Each row below holds a small network's activations on one input, seen along a few directions.
Each table varies a few parts of the input and shows all the possible inputs, shuffled.
Descriptions start from the smaller parts, as in this example, which fits no table here: one of 8 places around a ring, together with either a single point or one of 11 places around a ring or (one of 3 separate values, together with one of 4 places along a line).
Shared parts are said once, and a part with two or three values counts as separate values.
In the rows, 128 means zero.

Other details of the inputs vary at random and push rows far along two fixed directions, the same in every table; ignore that.

Rows:
r1: [137 106 115  61 152 159 127  93 154 246 158 145  68 203 135]
r2: [178 144 116 132  79 145 110 116 153 119 163 167 156 128 113]
r3: [ 51  80 123 100 200 128 105 131 140 202 109  72  79 161 157]
r4: [146 121 117 154 123 104 120 135 135  84 119 138 164 114 120]
r5: [107 145 142 142 129 152 131 149  88  99  91  99 108  81 150]
r6: [162 142 137 133 111 107 124 144 120  77 123 140 135 114 136]
r7: [ 95 137 139  98 144 158 148 106 121 207 149 106 111 175 121]
r8: [162 125 108 127  79 131 121 118 153 142 165 167 170 111  94]
r9: [ 74 111 144 111 199 130  95 149  88 152  90  42  71  94 152]
r10: [182 115 101 128  91 106 155 112 142 119 162 169 141 130  99]
r11: [131 141 140 127 134 124 106 158  94  94 106  84 101  91 144]
r12: [ 97 143 143  76 139 185 135  86 153 240 165 140  88 239 135]
r13: [ 72 120 142 108 166 146  79 147 130 157 103  72  92 129 157]
r14: [183 124 113 132  94 101 144 115 147 108 143 183 149 148 110]
r15: [161 110  99 138 105 118 137 111 152 128 162 159 157 130 105]
r16: [111  88 114  79 172 142 127  81 169 238 157 148  67 213 138]
r17: [147 139 117 136  97 145 161 124 106 118 124 143 143  81 117]
r18: [113 143 150 155 131 131 142 155  97  68  83 117 130  83 155]
r19: [162 132 115 147  87 126 173 106 146 114 128 196 156 137 119]
r20: [ 59 102 150 123 220 105  97 149 102 130  64  51  72 127 169]
r21: [175 140 122 132  94 130 119 118 161 105 154 182 165 144 123]
r22: [170 126 109 127  95 138 123 115 142 142 161 153 158 115 104]
r23: [144 139 140 130 128 118 110 129 133  99 127 148 127 127 136]
r24: [ 95 140 137 164 135 105 163 150  89  88 121  75 150  91 110]
r25: [138 148 139 146 119 122  98 148 102  76 118 105 124  73 128]
r26: [107 134 141 146 136 110  97 165 122  67  99 104 151  88 141]
r27: [109 122 122 157 133 115 166 142  95  85  94  99 129  65 134]
r28: [ 99 161 165 157 134 123 140 160  93  68 108  92 152 109 128]
r29: [142 115 107 132 107 113 121 115 170 134 143 180 163 159 112]
r30: [136 146 132 143 107 124 166 112 144 135 152 166 162 177 100]
Description of these inputs: one of 5 places around a ring, together with either one of 2 separate values or one of 4 places along a line.
Q: Changing only the place on the ring of 5 turns r21 into r15. The same change can be made to r6. Which row results?
A: r10
Q: Change only the place on the line of 4 in r14. List by row number the other rows that result.
A: r4, r20, r29

Rows:
r31: [120 119 135  62 150 151 122 120 131 211 133 121  63 167 150]
r32: [164 138 108 187  56 114 189 132 126  52 132 187 206  71  97]
r33: [142 138 119 140  80 127 187 108 164 146 172 190 191 186  92]
r34: [109 118 140  85 180 159  99 147 101 175 101  55  74 124 169]
r35: [106 109 110 151 138 103  98 147 116  94 111  79 143  63 119]
r36: [ 98 165 158 166 129 114 135 164  78  64 100  74 142 101 117]
r37: [112  76 134  79 210  99  39 126 198 183  84 161 103 221 177]
r38: [176 174 137 122  68 168 141 110 151 134 181 184 175 178 111]
r39: [ 64 124 141  96 176 146 152 105 147 214 127 107 101 229 147]
r40: [177 148 117 136  60 121  97 135 140  86 167 167 161  71  96]
r41: [ 97 109 134  98 180 131 117 138  94 176  94  60  61 135 147]
r42: [ 83 139 156 106 178 184 107 137 107 158  87  81  74 135 187]
r43: [181 110 106 103 118 125 161  77 153 189 184 187 120 174 100]
r44: [ 79 141 160 147 176 112 149 134  98 110 118  82 123 141 128]
r45: [146  89  82 110 102 134 130  92 191 197 185 186 150 170  98]
r46: [162 175 145 117  62 147 153 112 149 132 178 197 160 177 103]
r47: [141  99 123 157 159  62  82 172 141   8  83 109 106 106 180]
r48: [125 114 116 140 138  99 146 151  90  96  96  77 137  69 122]
r49: [135 130 120 162 110 107  87 152 103  71 121  92 139  52 105]
r50: [160 143 120 117  88 166 154  80 156 178 155 208 114 188 118]
r51: [175 110  94 145  81 101 176 134 127 108 146 157 182  91  90]
r52: [111 111 125  77 163 177  63 115 159 216 145 102  79 165 159]
r53: [108 161 159 147 120 136 130 160  82  63  85 107 119  59 149]
r54: [105 139 147 173 153 113 151 138  82  63  93 102 125  67 134]
r55: [ 80 127 135 148 157 131 148 136 100 111  75  91 115 100 152]
r56: [173 121 106 157  96 102 115 106 143  94 176 164 164  86  82]
Q: What do these inputs look like to the network?
A: either one of 2 separate values or (one of 4 places along a line, together with one of 6 places along a line)
Q: A walk changes only the place on the line of 4. It starts at r52 and steps to r34. List the rest of the walk in order.
A: r42, r38

Rows:
r57: [192 121  97 130  80 119 162 111 140 119 150 187 156 121 104]
r58: [123 136 143 149 141  89 114 161 100  71 106  83 148  92 119]
r59: [112 132 143 137 150 105 108 142 113 103 117 102 142 115 121]
r60: [132 135 130 115 107 145 113 137 136 137 131 139 126 120 134]
r61: [118 117 115 145 127 127 135 114 141 124 125 141 131 121 130]
r62: [124 115 123 138 129 122 142 133 142 122 120 141 142 137 135]
r63: [109 116 126 131 130 120 128 146 124 121 107 117 127 102 133]
r64: [ 85 107 130  92 160 144 105 131 139 198 127  95  97 156 141]
r65: [176 123 110 111 108 126 133 105 142 161 166 154 132 143 103]
r66: [131 129 131 149 140 109 114 149  87  85 114  84 140  55 113]
r67: [124 145 144 147 125 119  98 155  95  70 109 102 124  64 127]
r68: [110 125 141 141 155 102 126 134 117 101 101 124 129 123 134]
r69: [ 94 128 154  94 180 143 100 120 134 171 111 116  82 180 161]
r70: [125 172 141 131  75 166 199 103 107 160 165 155 142 148  93]
r71: [135 119 119 122 126 131 127 138 118 138 127 108 142  99 121]
r72: [110 120 130 134 141 125 119 147 129 124 123 100 145 125 132]
r73: [139 121 127 151 140  96 137 151  89  75  96  94 125  62 127]
r74: [190 154 130 130  79 119 131 117 149  99 155 189 158 147 109]
r75: [113 126 132 128 138 118 102 135 118 128 133 106 122 106 114]
r76: [122 122 122 131 141 134 117 131 112 137 118  99 133  95 121]
r77: [124 133 127 130 118 141 119 139 132 112 125 121 130 108 144]
r78: [115 150 149 152 133 122 108 155 104  70  88 105 147  86 139]
r79: [159 118 107 125 108 138 147  96 147 157 140 179 139 134 114]
r80: [ 92 118 141  97 169 159 111 129 146 183 115 111  90 181 169]
r81: [ 89 123 138  95 159 163  96 119 138 193 116 115  77 160 156]
r82: [116 119 118 130 125 129 121 135 137 129 138 109 142 115 127]
r83: [ 81 148 151  99 151 183 193 103  91 218 131  96  85 172 133]
r84: [132 124 130 136 139 111 119 135 129 116 137 109 132 136 121]
r85: [155 124 109 113  93 126 125 120 147 149 162 154 141 144 104]
r86: [147 125 112 128 111 128 122 102 155 142 173 158 141 143 105]
r87: [ 96 122 147 103 179 150 102 118 137 170 121 113  78 178 161]
r88: [ 81 105 138  98 177 131 130 128 146 184  98 118 100 183 162]
r89: [126 127 129 122 133 110 122 143 126 119 121 113 145 139 125]
r90: [129 139 135 139 125 144 115 127 135 116 123 139 135 132 137]
r91: [ 96 109 132  91 169 131 102 123 136 196 134  93  76 167 137]
r92: [126 172 142 139  89 167 208 101 117 154 166 158 150 173 101]
r93: [117 118 119 157 131 100 138 154 106  62 100  96 134  76 137]
r94: [108 132 131 152 125 116 103 154 103  92 112  89 147  66 113]
r95: [135 137 133 140 121 131 120 160  94  84  98  96 139  57 139]
r96: [118 114 125 144 144 108 139 146 119  96 104 112 128 124 142]
r97: [165 137 119 122 100 136 125 108 153 128 162 164 120 148 126]
r98: [200 140 108 122  70 139 141 115 136 117 156 182 151 120 111]
r99: [160 133 113 117  94 143 130 114 152 130 156 164 129 149 131]
r100: [105 132 138 141 143 116 111 143 118 111 107 102 151 114 124]
r101: [158 120 114 119 105 117 138 107 153 147 153 176 121 152 111]
r102: [137 123 121 139 130 110 126 158  90  90 110  79 141  67 121]
r103: [154 123 117 122 108 112 151 117 153 130 134 179 147 169 123]
r104: [110 133 140 147 133 104 117 168 107  80 100  87 166  86 126]
r105: [185 149 123 124  75 127 136 121 150 105 150 191 164 152 116]
r106: [106 119 131 155 147 119 130 135 123 103 101 119 135 115 137]
r107: [ 93 108 141  99 186 117 126 119 141 178 105 116  80 192 157]
r108: [124 179 147 130  89 159 207 103 115 156 156 162 155 175  99]
r109: [128 126 130 138 137 119 115 124 133 121 144 127 141 135 115]
r110: [128 115 119 139 136 108 137 124 133 112 128 126 114 123 133]
r111: [118 125 131 137 135 119 133 121 138 126 109 150 142 142 131]
r112: [150 134 130 118 128 141 117 118 119 134 132 138 113 114 130]
r113: [ 81  96 122 103 171 141 131 118 151 186 115 112  88 167 162]
r114: [127 115 126 134 151 116 132 127 106 119 109 118 115  95 129]
r115: [105 122 145 100 175 143 107 124 137 168 120 105  74 184 163]
r116: [123 129 127 157 133  98 115 154 104  69 122  76 137  73 120]
r117: [141 124 108 129 105 141 124  99 162 156 165 159 148 147 109]
r118: [116 113 122 127 133 112 130 144 118 117 108 114 114 112 133]
r119: [109 116 126 149 148 110 127 129 119  98 116 115 118 101 134]
r120: [145 138 133 116 114 130 109 130 129 127 138 135 108 127 128]
r121: [126 132 136 129 137 131 118 148 119 103 112 109 120 130 149]
r122: [154 143 131 113  99 141 128 123 156 138 140 176 152 159 130]
r123: [188 145 113 131  74 150 133 104 142 128 154 190 156 114 108]
r124: [ 79 104 128 102 170 145 116 113 143 197 109 119  80 163 149]
r125: [ 85 103 132  98 177 133 113 112 138 190 119 120  71 165 146]
r126: [185 144 114 123  62 134 128 122 145 112 161 185 150 126 108]
r127: [148 138 117 129  98 153 121 103 157 137 152 170 135 140 127]
r128: [160 134 129 117 123 133 122 125 118 128 131 129 110 116 132]
r129: [162 114 106 116 103 135 154 109 149 157 142 176 142 135 118]
r130: [121 126 126 142 130 130 117 125 137 128 134 125 150 133 118]
r131: [ 88 167 149 149 113 158 195 124  84 124 134  95 130 118 117]
r132: [176 129  98 135  74 121 140 114 154 114 175 168 168 131  98]
r133: [122 124 135 167 145  88 132 157 102  55  97  96 134  86 132]
r134: [118 118 127 130 143 118 121 145 124 119 124  98 133 135 131]
r135: [120 118 131 146 147 112 131 123 129 110 121 137 127 132 130]
r136: [128 136 132 134 129 134 110 125 127 107 133 127 115 113 136]
Q: What do these inputs look like to the network?
A: one of 5 places along a line, together with either a single point or (one of 3 separate values, together with one of 5 places around a ring)
Q: Changing only the place on the line of 5 turns r89 into r132. The same change can be made to r78. Which row results?
A: r127
Q: Changing only the place on the line of 5 turns r96 into r57. The same change can be made to r62. Which row results?
A: r129
Q: Changing only the place on the line of 5 turns r73 into r133. The same change can be made to r114. Which row results?
A: r135
Q: Change only the choice among 3 separate values in r87. List by row number the other rows that result.
A: r109, r135
Q: A walk changes only the place on the line of 5. It starts at r59 and steps to r109. List the rest of the walk in order.
A: r86, r75, r66
Q: Change only the choice among 3 separate values in r96. List by row number the other rows that result.
A: r121, r134
Q: Change only the place on the line of 5 in r80. List by row number the other rows that result.
A: r60, r77, r95, r122
